[-0.21  4.84  4.01  8.63  3.10  4.04 -0.84]  doz
[-1.45  3.69  2.30  9.18  2.42  4.81 -1.20]  seli
[-0.78  4.24  3.15  8.99  2.61  4.51 -1.01]  basoz
[ 0.43  5.33  4.89  8.20  3.24  3.66 -0.72]  lod
[-1.16  3.92  2.72  9.26  2.62  4.54 -0.98]  Fasa
[ 0.83  5.56  5.28  7.95  3.39  3.57 -0.65]  tabig
[ 0.07  5.09  4.42  8.48  3.18  3.97 -0.78]  supeg
find: [-1.45  3.69  2.30  9.18  2.42  4.81 -1.20]
seli
key -> tag
[3.14] -> K_909
[4.89] -> K_875
[9.26] -> K_276
[9.27] -> K_606
[-1.16] -> K_285
[2.71] -> K_842
[5.28] -> K_671
[2.72] -> K_65
[3.15] -> K_720
[2.30] -> K_527
[4.01] -> K_981
[-1.15] -> K_227
key Fasa 2: 
K_65

[-2.17  1.47  0.55  4.75  6.33  0.34 -4.63 -1.89 -0.55 -1.60 -0.74 -3.17
  4.78 -2.91 -0.52  0.07 -2.84 -2.76  1.86 -4.95] -> bideg
[ 3.28 -6.37  2.13  0.06 -4.61  1.03 -1.89  2.13 -5.84 -2.74  0.58 -0.53
  2.77 -4.69  0.52  0.93 -2.96 -0.91 -0.84 -1.95] -> gis
[-1.39 -7.99  0.50 -3.18 -7.57  3.66 -2.68 -2.06 -3.99 -1.00  3.12 -1.39
 -0.48 -1.62  1.72  1.61 -1.54 -0.62 -2.49  1.73] -> Metu
[-4.37  5.27 -2.71 -0.96  3.77 -0.73  3.33 -4.26  3.00 -2.04  1.35 -2.41
 -0.92  2.74 -4.14  0.80  2.25 -2.29 -0.83  2.78] -> Loset
find: [-2.17  1.47  0.55  4.75  6.33  0.34 -4.63 -1.89 -0.55 -1.60 -0.74 -3.17
  4.78 -2.91 -0.52  0.07 -2.84 -2.76  1.86 -4.95]
bideg

[-0.26  0.23  0.28 -0.28] -> Sulo
[-0.37 -9.97  4.91  2.49] -> vezi
[-0.14 -9.91  4.61  2.66] -> pamat
Table of tags by key:
[2.66] -> K_681
[0.28] -> K_954
[-0.28] -> K_277
key Sulo 3: 
K_277
find: [-0.37 -9.97  4.91  2.49]
vezi

[-5.27  5.11  5.03 -0.89 -2.83  5.35 -1.75 -3.55 -4.33] -> gon
[ 1.63  1.08 -3.54 -3.04 -2.93 -1.05 -0.79 -0.32 -1.58] -> razit
[-0.39  3.79  2.43  0.49 -3.48 -1.75  3.77 -1.94 -0.36] -> dubi
[-0.39  3.79  2.43  0.49 -3.48 -1.75  6.03 -1.94 -0.36] -> toti
[-3.66 -1.06  1.04 -2.18 -3.09  7.88 -2.90 -1.86  2.02] -> levet
find: [-0.39  3.79  2.43  0.49 -3.48 -1.75  3.77 -1.94 -0.36]
dubi
find: [-3.66 -1.06  1.04 -2.18 -3.09  7.88 -2.90 -1.86  2.02]
levet
tags:
[-3.04] -> K_654
[-2.18] -> K_856
[-1.86] -> K_280
[-2.90] -> K_92
key levet 3: 
K_856
find: [ 1.63  1.08 -3.54 -3.04 -2.93 -1.05 -0.79 -0.32 -1.58]
razit

